Each row below holds a small network's activations on one record, seen along a few directions.
After each row come some of the record's fields: VUGUM, ZUG, PUVA, GIB, GEP.
Not every record has every field; a missing one is written absent.
Other fields move the rows too, some of them a lot.
In the rows, 500 means zero.
Random noise pushes rows far along 11 fixed directions. That doesn't count. These rows show it; they differ only by the noise:
[495 498 715 487 563 708 625 489 493 493 609 434 386 491 644 581 426 762
 457 286 664 464 313 439 407 431]
[316 448 259 669 331 506 570 355 290 441 422 403 682 430 430 478 463 443
 557 479 548 784 407 551 435 483]
[438 654 489 411 671 398 568 373 559 589 696 536 486 596 529 558 408 284
 431 498 429 524 545 446 305 603]
[363 634 502 449 541 756 415 306 272 623 610 469 420 479 662 613 611 798
 512 475 745 587 445 583 370 611]
[488 200 651 538 334 810 598 636 374 536 481 645 364 450 558 660 495 615
 515 317 608 337 559 552 416 448]
[481 565 639 357 434 474 457 367 446 546 635 705 450 472 459 588 572 342
 411 603 506 469 799 473 375 611]
[377 605 266 281 609 452 523 549 496 540 423 471 506 482 659 416 533 447
 401 493 423 433 305 672 294 479]
[423 259 535 605 442 414 702 589 509 453 361 609 493 541 598 657 553 269
 570 299 470 583 505 401 466 447]
[419 364 415 857 534 470 539 320 338 466 636 454 713 531 417 577 342 743
 503 389 431 634 226 251 580 757]
[551 467 472 501 443 460 407 549 451 395 388 473 524 464 441 505 498 417
 437 417 485 462 542 570 499 405]
[327 445 481 352 453 511 529 541 478 657 489 709 351 549 669 711 620 303
 573 536 516 438 663 474 295 630]
[431 634 661 280 502 322 290 556 533 369 444 380 509 436 577 690 587 138
 491 399 686 579 554 399 467 534]
[482 587 251 527 350 438 317 356 372 549 473 614 514 502 331 439 500 538
 465 756 353 449 720 575 423 577]

[375 495 664 326 491 547 603 434 378 451 609 450 698 287 589 512 545 383
 431 389 662 643 274 539 420 609]
<VUGUM:absent ZUG:absent PUVA:absent GIB:absent GEP:logod>
[517 506 548 516 423 498 229 380 321 465 538 571 672 392 358 503 611 520
 462 612 548 551 656 536 643 712]
<VUGUM:absent ZUG:bedi PUVA:absent GIB:absent GEP:tesor>
[434 514 394 417 559 614 334 557 440 667 579 478 421 566 519 689 483 246
 578 521 584 421 660 630 406 626]
<VUGUM:absent ZUG:bedi PUVA:absent GIB:absent GEP:zutad>
[397 476 270 594 603 500 436 366 299 513 503 499 693 478 547 437 607 736
 453 513 462 599 285 546 582 708]
<VUGUM:soli ZUG:absent PUVA:absent GIB:poton GEP:tesor>
[388 453 527 439 346 585 452 670 521 503 439 327 457 438 525 617 444 380
 665 469 701 537 420 439 479 482]
<VUGUM:absent ZUG:ner PUVA:duvar GIB:absent GEP:dined>
[650 572 559 652 592 575 159 392 346 425 666 311 613 494 298 553 352 723
 413 411 579 443 441 443 661 654]
<VUGUM:soli ZUG:absent PUVA:absent GIB:larik GEP:dined>
[681 488 593 772 634 481 436 241 309 433 665 479 639 521 351 551 479 673
 399 365 466 587 483 439 648 606]
<VUGUM:gam ZUG:absent PUVA:absent GIB:larik GEP:logod>
[514 508 621 423 444 555 604 577 629 578 615 529 353 533 491 587 336 409
 564 529 502 358 560 393 370 474]
<VUGUM:absent ZUG:absent PUVA:duvar GIB:absent GEP:logod>
[594 635 536 386 279 326 291 397 449 299 422 521 674 298 260 278 529 501
 312 732 399 466 620 587 530 453]
<VUGUM:reli ZUG:bedi PUVA:absent GIB:poton GEP:logod>
[424 458 535 274 486 486 712 695 648 477 431 461 415 447 669 523 474 284
 495 401 541 424 362 520 363 339]
<VUGUM:absent ZUG:absent PUVA:absent GIB:absent GEP:zutad>
[303 567 519 505 544 417 370 359 416 501 620 471 696 446 562 553 524 673
 493 578 549 611 259 275 532 873]
<VUGUM:reli ZUG:bedi PUVA:absent GIB:poton GEP:tesor>
[647 644 734 281 641 561 408 525 533 442 710 316 543 380 464 465 446 486
 352 428 640 425 355 538 539 529]
<VUGUM:absent ZUG:ner PUVA:duvar GIB:absent GEP:dined>
[418 630 530 325 463 482 135 588 541 525 451 470 419 477 579 598 591 622
 567 658 621 369 537 397 557 681]
<VUGUM:absent ZUG:bedi PUVA:absent GIB:absent GEP:tesor>
[531 400 596 468 552 670 619 544 426 412 554 434 630 358 528 383 418 609
 356 278 541 467 240 668 469 414]
<VUGUM:absent ZUG:absent PUVA:vila GIB:absent GEP:tesor>
[377 412 468 503 494 475 483 681 544 489 343 421 512 510 634 601 547 425
 635 412 589 562 338 413 566 547]
<VUGUM:absent ZUG:bedi PUVA:duvar GIB:absent GEP:dined>
[616 449 607 724 506 699 539 431 327 293 520 198 591 403 447 480 415 757
 471 199 724 672 238 544 636 297]
<VUGUM:gam ZUG:absent PUVA:duvar GIB:larik GEP:logod>
[528 253 708 648 548 742 775 504 378 396 666 424 687 413 387 485 373 293
 432 148 666 705 486 613 563 388]
<VUGUM:absent ZUG:ner PUVA:duvar GIB:absent GEP:tesor>
[477 308 428 649 605 309 589 587 561 578 456 631 586 595 566 605 476 364
 571 400 260 442 349 365 507 692]
<VUGUM:absent ZUG:absent PUVA:vila GIB:absent GEP:logod>
[614 318 464 723 677 625 619 478 399 638 521 673 443 651 534 579 582 567
 514 332 411 475 597 600 577 523]
<VUGUM:absent ZUG:absent PUVA:duvar GIB:absent GEP:dined>
[426 596 485 254 529 481 290 669 621 620 543 494 312 579 570 676 431 287
 541 582 517 261 609 440 329 617]
<VUGUM:soli ZUG:bedi PUVA:absent GIB:larik GEP:dined>
[594 442 557 569 462 697 516 523 467 499 684 429 416 508 358 540 290 564
 467 440 551 371 547 481 477 442]
<VUGUM:gam ZUG:absent PUVA:duvar GIB:larik GEP:zutad>
[548 235 545 665 304 688 826 524 482 449 531 611 499 442 387 349 357 682
 430 450 410 439 475 529 474 316]
<VUGUM:gam ZUG:bedi PUVA:duvar GIB:larik GEP:zutad>
[383 597 357 533 681 690 475 339 374 661 747 429 502 612 501 567 393 473
 502 463 604 590 542 589 381 634]
<VUGUM:soli ZUG:absent PUVA:absent GIB:larik GEP:zato>
[468 417 432 412 332 588 414 605 394 437 382 463 509 377 464 486 521 478
 436 502 550 387 507 652 449 412]
<VUGUM:gam ZUG:bedi PUVA:absent GIB:poton GEP:zutad>
[524 386 506 500 374 526 375 524 374 455 404 664 478 432 474 511 671 652
 421 561 477 391 634 495 603 558]
<VUGUM:gam ZUG:bedi PUVA:duvar GIB:larik GEP:zutad>
[601 305 405 806 643 472 507 432 401 488 445 642 508 652 508 555 605 745
 464 382 357 465 526 446 704 558]
<VUGUM:reli ZUG:absent PUVA:absent GIB:poton GEP:zato>
[637 573 862 643 445 320 358 412 560 266 565 351 657 397 354 518 439 671
 467 442 593 640 392 145 772 588]
<VUGUM:absent ZUG:ner PUVA:vila GIB:absent GEP:dined>
[570 540 458 490 421 445 437 537 611 484 530 576 476 519 327 384 385 486
 468 702 362 367 691 460 544 486]
<VUGUM:absent ZUG:bedi PUVA:duvar GIB:absent GEP:tesor>
[371 623 529 291 423 486 512 388 481 539 638 487 572 375 507 463 547 442
 484 686 613 615 491 451 450 642]
<VUGUM:absent ZUG:ner PUVA:absent GIB:absent GEP:zato>
[599 571 523 618 507 434 405 403 550 645 420 684 324 665 519 580 634 601
 638 636 417 480 774 457 537 518]
<VUGUM:absent ZUG:bedi PUVA:absent GIB:absent GEP:logod>
[685 509 477 601 831 450 796 308 532 638 570 779 327 727 639 462 666 631
 374 417 248 449 627 589 456 393]
<VUGUM:gam ZUG:absent PUVA:absent GIB:larik GEP:zutad>
[639 447 582 631 503 491 297 474 451 530 546 604 471 570 354 613 523 450
 498 510 466 391 773 489 620 597]
<VUGUM:absent ZUG:bedi PUVA:duvar GIB:absent GEP:zutad>
[557 581 406 625 743 508 745 366 585 661 685 443 429 720 477 504 337 290
 558 429 417 626 576 555 354 411]
<VUGUM:soli ZUG:ner PUVA:absent GIB:larik GEP:dined>
[381 595 697 156 604 480 599 503 530 437 569 521 612 329 706 412 633 438
 314 412 619 532 292 562 413 543]
<VUGUM:absent ZUG:absent PUVA:vila GIB:absent GEP:tesor>

Which values does each new row have?
[294 550 343 212 371 617 498 666 542 617 493 475 419 399 633 471 446 523
 566 677 544 334 332 561 284 570]
<VUGUM:absent ZUG:absent PUVA:duvar GIB:absent GEP:tesor>
[556 777 491 301 379 397 512 352 584 520 585 481 523 382 368 254 438 561
 424 821 408 486 524 545 373 450]
<VUGUM:absent ZUG:ner PUVA:absent GIB:absent GEP:logod>
[566 651 555 431 665 407 278 520 575 605 449 505 381 634 584 660 604 297
 604 483 531 474 688 546 487 544]
<VUGUM:absent ZUG:bedi PUVA:absent GIB:absent GEP:logod>
[820 604 485 553 654 520 372 512 576 497 406 522 361 627 411 379 524 542
 436 477 376 346 758 766 578 231]
<VUGUM:absent ZUG:bedi PUVA:absent GIB:absent GEP:tesor>
[643 628 580 518 673 310 474 308 453 350 643 401 719 457 334 437 522 186
 334 438 495 719 585 527 652 514]
<VUGUM:absent ZUG:bedi PUVA:duvar GIB:absent GEP:zutad>
[485 382 260 644 410 661 454 709 578 589 419 436 402 589 438 463 241 680
 648 548 390 291 408 523 459 443]
<VUGUM:absent ZUG:bedi PUVA:absent GIB:absent GEP:tesor>
[561 496 714 408 519 301 481 349 424 390 618 633 745 313 454 452 636 492
 298 542 415 521 402 394 609 739]
<VUGUM:absent ZUG:bedi PUVA:absent GIB:absent GEP:logod>
[683 440 509 678 545 436 646 524 671 486 268 690 340 676 538 353 609 736
 507 489 310 438 657 537 624 209]
<VUGUM:absent ZUG:bedi PUVA:absent GIB:absent GEP:tesor>
[518 365 612 706 441 701 646 548 569 507 582 434 453 557 451 520 267 675
 602 393 570 501 428 382 540 425]
<VUGUM:absent ZUG:bedi PUVA:absent GIB:absent GEP:tesor>
[486 358 672 519 677 538 556 606 505 504 488 482 547 489 714 617 563 628
 507 238 556 466 169 423 563 620]
<VUGUM:absent ZUG:bedi PUVA:absent GIB:absent GEP:logod>
[538 633 668 354 602 645 540 511 517 483 515 366 500 393 633 367 495 776
 412 382 625 484 233 645 430 379]
<VUGUM:absent ZUG:ner PUVA:vila GIB:absent GEP:logod>
[643 575 635 238 401 398 414 511 507 317 472 545 600 279 393 292 639 466
 254 621 478 420 551 598 609 423]
<VUGUM:absent ZUG:bedi PUVA:duvar GIB:absent GEP:zutad>
[719 570 344 636 482 299 515 397 567 559 268 711 352 662 439 405 665 497
 564 664 231 481 830 620 544 285]
<VUGUM:absent ZUG:absent PUVA:absent GIB:absent GEP:logod>
[623 306 661 717 670 573 838 544 564 473 669 457 446 642 467 661 288 215
 486 132 489 530 528 448 462 329]
<VUGUM:gam ZUG:absent PUVA:duvar GIB:poton GEP:zutad>
[507 501 498 412 384 473 276 526 362 398 420 449 714 284 405 400 546 481
 388 516 508 476 401 661 535 572]
<VUGUM:absent ZUG:bedi PUVA:vila GIB:absent GEP:logod>
[433 524 291 564 575 429 483 559 565 524 462 372 527 597 498 532 377 328
 602 469 466 546 438 494 484 489]
<VUGUM:absent ZUG:absent PUVA:absent GIB:absent GEP:tesor>
[552 571 528 590 618 263 601 510 714 447 363 437 448 625 598 487 526 458
 606 432 425 631 432 362 569 356]
<VUGUM:absent ZUG:ner PUVA:vila GIB:absent GEP:tesor>
